A small network was trained on made-up records. Each row is its average activation on records with the value named, seen along a few directions.
Values that are neighbours, or in one group, have similar rows; names and order tell nothing.
Strong random noise was added to every row along 2 fixed directions; ignore it. To show where, here is one row again and again, with new noise each time:
123; 94; -159; 56; 254; 84; 250; -360; 384; 195; 284; 437
338; 278; -15; -84; 868; 397; -71; -498; 405; -173; -101; 65
-114; 73; -78; -161; 353; 124; -16; 188; -83; 138; -59; 192
-164; -57; -226; 50; -162; -133; 356; 28; 127; 446; 400; 593


Field T:
t14: -556; -230; 330; -71; -746; -428; 218; 362; -425; 172; 190; -211
t1: -425; -125; -439; 177; -288; -55; 62; 364; -226; 48; 50; 307
t10: 568; 271; 285; -54; 63; 87; -186; -212; 208; 58; 118; -171
t7: -70; 15; -224; 46; 197; -14; -158; -455; 225; -158; -480; -128
t6: -107; -35; -32; 317; -39; 8; -5; -518; 147; -435; -154; -323
t9: 234; 94; 309; -184; 164; -89; 113; -503; 397; 152; 222; -387
t4: -50; 54; 237; -236; 166; 49; 249; 365; -150; 104; 225; -34
t5: 467; 19; 326; 277; -370; -35; 205; -332; 159; -232; 278; -55
t15: 441; 1; -83; 569; -350; -96; 124; -666; 426; -272; 155; 215
t11: 48; -330; -430; 524; -866; -314; 172; -158; 282; 497; 398; 696
t12: -570; -282; 188; -73; -679; -273; 392; 804; -498; -17; 311; 135
t3: -220; -223; -300; -95; -243; -163; 285; 387; -163; 417; 353; 420
t2: 366; 18; -85; -165; -10; -42; -445; 440; -245; 261; -315; -227
t13: -83; -88; -222; -77; -344; -347; 133; -381; 308; 521; 330; 170
t8: 282; 123; -48; 414; 220; 362; 171; -850; 644; -641; 113; 182
A value of T combines one of 5 hidden first parts with one of 3 second parts; all combinations occur once.
Q: t12 and t5 share the first part; t12 and t3 share the second. Which value has the first part of t3 and the second part of t5?
A: t2
Q: t1 and t7 share the first part; t1 and t4 share the second. Which value has the first part of t4 and the second part of t7?
A: t9

Field U:
u9: -68; 88; 14; -293; 189; 114; -150; 365; -245; 207; -213; -130
u6: -57; 63; 320; -120; 134; 23; -317; 296; -570; -350; -509; -537
u1: 84; 239; 128; -165; 644; 371; -425; 57; -283; -395; -355; -302
u4: -429; -133; -292; -195; -192; -161; -32; 882; -335; 349; 2; 261
u5: 293; 63; 166; 357; 178; 124; 91; -754; 293; -375; -18; -209
u8: 269; -9; -327; 28; 53; 135; 285; -496; 444; 240; 278; 399
u10: -89; -48; -163; -255; 385; 14; -148; 285; -134; 137; -169; -94
u11: 125; -96; 251; 420; -636; -283; 275; -562; 468; -162; 326; 91
u7: 150; 55; -202; -15; 364; 113; -162; -36; 198; 5; 15; -50
u2: 162; -26; 50; 71; -10; 44; 262; -559; 546; -26; 350; 285
u3: -228; -53; 149; 106; -664; -264; 131; 306; -271; 102; 72; 54
U is arranged as 3 separate groups.
Q: List the group mates of u5, in the order listed.
A: u6, u11, u3
Q: List the group mates of u1, in the order listed.
A: u2
